A small network was shown many inputs. Here are its activations along a few directions, one row for each input.
Each table varies a few parts of the input and shows all the possible inputs, shuffled.
Descriptions start from the smaller parts, as in this example, which fits no table here: one of 3 separate values, together with either a single point or one of 11 places along a line or (one of 5 places around a ring, together with one of 6 places along a line).
Shared parts are said once, and a part with two or three values counts as separate values.

Other details of the inputs vary at random and push rows far along three fixed directions, the same in every table; ignore that.

Rows:
x1: [  1   7  43  31   3  19   2  96 -10 -10  13   6 -19]
x2: [ 21  -4  13 -13  13   5  14  33  -9 -31 -29 -13  -2]
x3: [  7  25  30  41   0   2  17  97   9  -2  11  -6 -19]
x4: [-16 -19 -10 -44 -21  13 -20 -61  -3  -6 -34  36   8]
x5: [  6 -27  30   9 -28  30  26  -9  12  -8  13  -2  -7]
x6: [ 27  14 -36   7  13 -17   7 -32  -9  29 -26 -71  55]
x7: [-15  27 -30 -10 -15   9  -9 -16 -14 -14 -33   7  20]
x8: [-17   5 -14  53  67 -57 -34  14 -23   0   5  23 -76]
x9: [-14 -42  -4  -8 -33  38   5 -68  24   6   6  12   9]
x10: [ -6 -19  32 -20 -65  62  39  29  45 -55  23  27  15]
x11: [ 26  -9 -23 -18 -64  55  65  -7  16 -21 -32 -36  57]
x12: [ -1 -45  27  -2 -31  18   0 -25  29  -8  25  27  -1]
x13: [-33 -49   3 -41 -42  43 -26 -65   5  43  -9  39  30]
x14: [  0  63 -46  26  -6 -16  29  55  -3 -35 -13 -12   4]
x15: [ -2   1  52  10 -26  -3  -1  81   7   0  25  27 -32]
x16: [ 24  26 -69  21  18 -23  17  -4   1   9  -7 -67  51]
x17: [-30  22   0  -2 -19 -12   4  32   3 -15  21  19  11]
x18: [ 16 -23 -41  14  54 -46 -38 -90   6  44 -28 -20 -14]
x19: [ -9   1  59 -11   9  10   8  31  30 -28  51  52 -59]
x20: [  3 -37 -42   7 -18  19   3 -83  15  25 -17 -16  25]
x21: [-40 -17  30 -58 -32  38  18  55  31 -62 -17  55   3]
x22: [  2  24  37  20  35  16  -6  18 -13   0   4 -28 -36]
x23: [-27  21  12  -9 -20  -4 -13  13  10 -11   8  19  20]
x24: [ -5  17  -7   9  30   5  13  -7  16  -2  13   9 -43]
x25: [ 22   1  12  49  61 -58 -23  14 -46   2   6  -2 -68]
x26: [ 29  36  -9  44   3 -17  -2  78 -11   5   8 -26 -47]
x27: [ 20  55   2 -18 -24  51  88  83  20 -58 -10 -20   1]
x28: [ 23 -25  15 -50 -29  14  -9 -66 -26  -1 -33  11  18]
x29: [ 17 -44  -3  13  53 -66 -39 -71   2  39  18   9 -43]
x30: [ 10  23  22  55  48 -69 -56  -5  -9  11  27  16 -55]
x31: [-21 -54  50 -41 -14  -4 -16 -29 -28  17  29  19  19]
x32: [ 13  27 -36 -38 -53  29  73  38   4 -27 -24 -55  88]
x33: [  8  14   6  -1  14   8 -16 -57  22  24   7 -23  -9]
x34: [  2  22  28  16   4 -30 -13  12 -14  10   9 -10   3]
x35: [  0  13  28  22 -16  -5 -12  85  22 -13  32  29 -31]
x36: [ 14 -16  -7 -18 -40  26  -5 -35  22  31  -1   3  39]
x37: [ 10  52 -53  60  14  -8   7  87  12  -2 -12 -32 -12]
x38: [  6 -28  26 -28   0  -1  18  23 -16 -24  -5  12 -14]
x39: [  1 -12   4 -17  -3 -12 -21 -34  16  13  12 -11  41]
x40: [ 13   6  12  27  53 -17   0  63 -14 -19  -9 -38  -9]
x41: [ -9  14 -32  40  76  -9 -13 -27 -12  20   1  -9 -60]
x42: [  8   8  35  43   8   1  -2  55  24 -10  27  43 -20]
x43: [-39 -21  24 -57 -41  22  37  56  40 -48  15  37  25]
x44: [ 18  -3   6  50  31 -49 -65   8  -4  39  43  12 -76]
x45: [24 20 16 50  9  2 22 48  1  6 -3  2 -7]
x46: [-22  -5 -21  52  19  18   8  42   7 -24  -5  -3 -22]
x47: [  0 -31  33  37  69 -73 -23   8  -9  32  35  -9 -53]
x48: [-18 -15  62 -34  -1  20  -8  -5  23   2  70  58 -21]
x49: [ 14 -29  20 -36 -49  27 -23 -14 -28  20   5  15 -10]
x50: [-34 -29  74 -38 -25 -12 -31  -2  23 -27  23  93 -44]
x51: [ 26 -14 -26 -79 -67  34  71 -22  13 -23 -44 -19  64]
x52: [-27  10 -30  34  57 -23   8  74   2 -23  -1 -17 -20]
x53: [-13  30 -31  23  -7  16 -10  85  -3 -17  -2   5 -35]
x54: [ 27  45 -47  19  -5 -27  12  -1 -10 -11  -8 -24  14]
x55: [-15 -35  55 -17  14  -9   6  56 -11 -24  26  17 -17]
x56: [-29  -3  -1  21   2   4 -29  46  -2  10   6  28 -30]
x57: [ 20  13   7  -3  -9 -23  25  22 -10 -20  -7   5 -21]
x58: [-27 -14 -17 -49  -4  51   2 -68  -3  25   9  19  25]
x59: [-54 -51  32 -52 -17  12 -40 -51   4  15  11  42  30]
x60: [-19 -25   0  22  48 -50 -59 -62   1  50  18  -7  -3]
x61: [-30 -42  19 -21 -30  42 -14 -45   5  21  -5  67  17]
x62: [ -9 -21  71 -50 -53  -7 -19 -45  -7   5  12  53   1]
x63: [ -2   7 -69   0   5 -13  11 -37   1  23 -14 -48  56]
x64: [ 34   9 -54   7  30 -17   3 -23  20   7 -27 -61  42]
x65: [ 27  17 -23   0  14  -5  33  31  12 -11 -31 -60  36]
x66: [-17 -21   8  -1  24 -34  -4  14  18 -10  12  32 -41]
x67: [-34 -38  70  -7 -28  17 -18   3  27   6  34  96 -20]
x68: [ 23  34   4 -23 -25  21  66  98  28 -67 -36 -21  21]
x69: [ 27  -9 -60 -15   8 -13  19 -42  14  12 -16 -50  50]
x70: [-24  24  14 -16  -8  33   6  -8  33  -5   1  -1  -7]
x71: [ -9  18 -10  44  12   0  -7  52  20  13   6   0 -12]
x72: [-33 -28   7  39  17  23 -11   2   7 -10  15  18 -38]
x73: [ 15 -22  13 -14  16 -25 -19 -26  24  -3  -1  14 -13]
x74: [ -7  12  57  -9  12  16  20  42   5  -3  51  23 -28]
x75: [ 18  47 -25 -34 -55  49  44  34 -22 -39 -44 -47  88]
x76: [ -7  19 -23 -13  13  28  15 -21  13  14  19  -2  11]
x77: [-20 -24 -27 -13  30  -2 -19 -31   6  11 -25 -13  21]
x78: [-20  10  57   8  -8 -33   0  52 -14  -7  42  26 -21]
x79: [-37   8   7 -26  -5  45  -5 -34  14   4 -11   4  -2]
x80: [-36  11  -6 -20 -20  14 -17  -9  -7  -6 -12  15  34]
x81: [-21  45 -58  26  11  -7  11  34 -22 -11 -15 -26  23]
x82: [ 30  50 -29  11  12  21  31 -25   5  19 -33 -79  16]
x83: [ 25 -42  -6  15  15 -20 -56 -83 -45  81  -5 -18 -12]
x84: [  6 -25  28   6  10 -63 -40 -86 -38  54  22  20 -35]
x85: [-20  -1 -66  -5  11   0   4 -30 -14  17 -20 -37  51]
x86: [ 35  13 -21  34  39 -41 -41 -70 -57  39 -26 -39  -6]
x87: [ -4  61 -73  43  22 -17  15  39 -27 -22 -31 -29   0]
x88: [ 47  15 -41  33   4  32  25 -11 -27  18 -44 -41  43]
x89: [ 15 -45  10   9 -11  26   4 -38 -18   8  -6 -13   7]
x90: [ 31  54 -58  27   8 -18  -2 -12  -2   6 -21 -58  49]
x91: [ -2 -35 -59  11  58 -40 -29 -85 -19  43 -26 -14 -20]
x92: [  7   3  29  54  13  30  25  78  -9 -45  14 -16 -36]
x93: [ 15   2   2   7   9 -38  -8  -2   3 -14  13  24 -33]
x94: [-16 -32  69 -41 -36  -8 -19 -24 -39  -4  27  60 -18]
x95: [ 20   6 -69 -12  -7 -16   9 -71  -5  12 -37 -16  18]
x96: [-17 -28   0 -39  -6   3  -6 -29  30   1  -9   5  30]
x97: [ -3  16 -16   3  -2 -24 -29 -50  -5  14 -12   9   3]
x98: [-23 -45  28 -51 -62  15 -43 -41  13  29  29  64 -22]
x99: [ 20  27   9  20  41  17  27  38 -21 -20   4 -20 -44]
x100: [-10 -12  22 -74 -80  41  28 -14 -28 -18  -3  13  68]
x101: [ -1   3  27  17  30 -13 -14  41 -23  -7   7 -25   8]
x102: [ 52  37 -46   8   2 -14  23 -19 -11  -4 -54 -51  19]
x103: [ 12  -2   0 -83 -52  88  49 -37 -14  -6  -5  -9  68]
x104: [ 38   7 -24  30  42 -53 -40 -59  -3  20 -12 -12 -26]
x105: [ -9  22  10  -3 -21 -16   4  31   4 -18  30  14  15]
Description of these inputs: one of 5 places along a line, together with either one of 3 separate values or one of 6 places along a line or (one of 2 separate values, together with one of 6 places around a ring).
The inputs of x78 and x17 match in every part but the place on the line of 5. If x5 is changed in the same way as x78 into x17, which row does it become? -> x9
The inputs of x72 and x10 match in every part but the place on the line of 5. If x13 is changed in the same way as x72 into x10, which row does it become? -> x36
A walk changes only the place on the ring of 6. It starts at x68 and steps to x65. List the rest of the walk in order. -> x6, x34, x62, x102
Change only the choice among 2 separate values in x97. List by row number the other rows that result. -> x14
Change only the choice among 2 separate values in x95. List by row number the other rows that result. -> x50
A walk changes only the place on the line of 6. It starts at x5 and steps to x11. List the rest of the walk in order. -> x45, x3, x15, x26
Change only the choice among 3 separate values in x76. List by row number the other rows that result. -> x24, x70

Rows:
x106: [ -5 -13  60  -8  12  -3  15  62  -2 -30  25  16 -23]
x107: [ 14 -28  -4  -7  29 -44 -25 -65 -26  28  -9 -12 -12]
x108: [ -1  36   1 -46 -41  32  53  71   4 -54 -21 -23  62]
x109: [ 33  18 -32 -50 -51  54  75  26   2 -49 -46 -43  62]
x110: [  9   4 -65  36  46 -47 -36 -59 -25  49 -23 -52  28]
x111: [  5  23 -40  59  73 -12  14  42   6  -5  -7 -45 -25]
x112: [-18   9  23   5  -1 -21  -2  46  46 -25  34  36 -24]
x113: [-18  -1  49   0  -2 -21 -13  65  -6 -16  21  17  -4]
x114: [ 11  -5 -11  42  31  -1  -7  -5  -7  27   1 -39   2]
x115: [ 29  16  -2 -32 -43  36  32  -5  -9 -19 -27 -11  24]
x116: [-25 -31 102  -8  18 -14 -23  37  -5  -5  55  42 -41]
x117: [ 15  23 -35 -34 -41  -5  28 -10  29 -18 -14 -12  54]
x118: [-22  25   0   4  21 -16   3  50   0 -25   5  -5   9]
x119: [-50 -28  50 -12  19 -10 -13  40  20 -25  35  58 -38]
x120: [ 18   4  57   3  -7 -21   9  49  23 -19  38  16 -23]
x121: [ 11 -10  23  30  24  -2   1  20   0  -9   6  11 -51]
x122: [ -8  22  -1  27   9  18  -2  22   7  -1  11  11 -32]
x123: [ -5 -43  41 -52 -56  45  -9 -87  -3  30  14  41   6]
x124: [-15  23 -11  16  13  -3  -8  20   8 -17  -4  22 -32]
x125: [ 24  28 -76  63  69 -11  16   9   0   2 -30 -66 -19]
x126: [-31 -59  26 -80 -32   0 -14 -78   0   9   4  46  32]
x127: [-14 -15  59  28   1   4 -21  29  -4  12  46  39 -50]
x128: [ 19  22  -1  18  18 -29   5  45 -15 -26 -17  -6 -25]
x129: [ 13  40 -24  12   3  43  57  64  10 -34 -17 -56  35]
x130: [-21 -23  58 -52 -45  58  51  58  25 -53  15  33  14]
x131: [ 14 -38  -8  35  24 -13 -38 -80 -19  71   7 -20  -7]
x132: [-13 -26  -6 -49 -66  60   4 -60  12  21  -2  26  39]
x133: [ 20  21 -30   6  28 -24  21  20 -18 -10 -25 -47  20]
x134: [-14  -7  -5 -68 -68  27  -2 -64  -6   4 -12  33  43]
x135: [ 32 -17  -3   5  23 -69 -37 -89  -4  55  10 -17  -3]
x136: [ 18  20 -73  41  29 -42 -35 -64 -33  55 -20 -40  12]
x137: [-18  18   1  49  28 -42 -26  62 -10  -3  16   7 -23]
x138: [-16  -9  29  19  17   7  -2  46  19 -27  14  40 -56]
x139: [-37  12   3 -35 -23  35  26  47  26 -42   1  14  32]
x140: [  9  -7  13 -33 -43  34  23  13  -2  -9  -9 -17  53]
x141: [-10 -33 -13  22  31  -5 -36 -61   2  51   6 -12   1]
x142: [ 12  44   2  23   7 -20  -1  45 -22 -11  -1  -8 -20]
x143: [ 21  56 -65  50  45 -37  -5  10 -20  -2 -33 -38 -15]
x144: [ 14   1  -2 -68 -63  26  17 -45 -11 -11 -33  11  42]
x145: [-21 -36  12  -5  29   3 -28 -67   6  40  18   5  -6]
x146: [ 10 -53  48 -15  -7 -16 -25 -86  23  45  40  27 -19]
x147: [-31 -36  -2 -11   1  -6 -38 -52   7  31   8  18  15]
x148: [ 11 -35  -3 -46 -32  43  30 -54   6  -2 -18  -7  26]
x149: [-38  -1  18  17  -5   0 -16  61  15 -14  22  37 -16]
x150: [ 26  11 -52 -29 -48  16  19 -31 -18  14 -44 -46  80]
x151: [ -8  28 -27 -44 -41  28  57  65  14 -72 -32  -3  42]
x152: [-21  27  -9  54  28 -20 -24  54   0   1  21  15 -40]
x153: [-20   8  -9  37  52 -29  -8  47   9 -23   8   8 -50]
x154: [-34 -18  69   6   9   6 -26  24  16 -12  39  74 -75]
x155: [ 49  20 -44  40  33 -22 -19 -72 -42  56 -19 -58  -5]
x156: [ 27 -21  -3  24  15 -25 -42 -81 -38  70   9 -17 -10]
x157: [ 42  51 -63   6 -23  54  62  15   1 -26 -52 -57  35]
x158: [-20 -16  61   3  -1  -8  -8  33  50 -13  54  54 -44]
x159: [ -6 -40  40 -13  -9 -37 -60 -76 -32  58  26  37 -18]
x160: [-29  -8  32  31   6  10 -14  59  16  -4  31  31 -32]
x161: [ 31  32 -19  70  37 -24  -1  55 -24  12  -2 -53 -10]
x162: [-32 -33  15 -61 -54  29 -25 -86   7  22   8  59  12]
x163: [  5 -13 -34 -52 -40  10   9 -58  -3  -8 -39  10  39]
x164: [ 42  21 -33 -34 -48  46  60  17  -3 -39 -51 -36  48]
x165: [ 21  40 -87  62  58 -27   2   8  -3  -3 -41 -48 -18]
What do these inputs look like to the network? -> one of 6 places around a ring, together with either a single point or one of 9 places around a ring
The inputs of x125 and x148 match in every part but the place on the ring of 6. If x154 is changed in the same way as x125 into x148, which row does it become? -> x157
The inputs of x130 and x119 match in every part but the place on the ring of 6. If x131 is changed in the same way as x130 into x119, which row does it become? -> x149
Which other rows agree with x110 in the place on the ring of 6? List them by row number. -> x117, x118, x126, x134, x136, x137, x143, x151, x163

Rows:
x166: [  1  21 -51  -4 -16  40  47  35  23 -44 -33 -21  14]
x167: [  6  44 -91 -26 -37  35  25 -23  -4   0 -48 -46  80]
x168: [   7    0   76   54   35  -48  -58   24  -35   26   52   43 -103]
x169: [  -3  -56   28  -20  -15   11  -27 -109   -1   65   26   11    9]
x170: [-43 -40  39 -76 -30   3 -27 -53  10  -2   8  64   0]
x171: [-39  -4  71   0 -15 -34 -31  47  12 -18  58  70 -32]
x172: [  8 -10   1  40  43 -64 -49 -15 -29  52  24  -4 -22]
x173: [ 19  20 -16 -20 -14  12  44  48   4 -39 -37 -44  40]
x174: [ 16 -27 -15 -65 -46  51  46 -74  17   1 -20 -18  58]
x175: [ -1 -31  22  35  29 -14 -47 -56   9  57  26  17 -38]
x176: [-21   5  67  -3 -29  13  14 109   6 -44  24  28   2]
x177: [ 16  58 -80 100  50  -3  13  68   0  -7 -22 -59 -19]
x178: [ -2 -58  25 -96 -51  51  20 -87   1   8 -12  10  56]
x179: [  8  65 -36  -8 -19  -1  53  93  23 -73 -21 -24  33]
x180: [ 14  25  -7  88  79 -32 -17  45 -29  22  14 -56 -33]
x181: [-10  -3  36 -39 -28  -7  23  70  10 -49  10  33   7]
x182: [-18 -14  58 -26 -26  37  26  61  47 -47  22  55 -25]
x183: [  8  20 -85  50  40 -11 -20 -55 -22  46 -34 -44  14]
x184: [  62    5  -43   17   27  -29  -15 -102  -43   49  -37  -46  -16]
x185: [-27 -19   2  -1  23  -9 -20 -24   1  -3  -2  33 -24]
What do these inputs look like to the network? -> one of 2 separate values, together with either a single point or one of 9 places around a ring
The inputs of x181 and x172 match in every part but the choice among 2 separate values. If x184 is changed in the same way as x181 into x172, which row does it become? -> x168
Change only the choice among 2 separate values in x171. List by row number the other rows that result. -> x179
Change only the choice among 2 separate values in x182. List by row number the other rows that result. -> x175
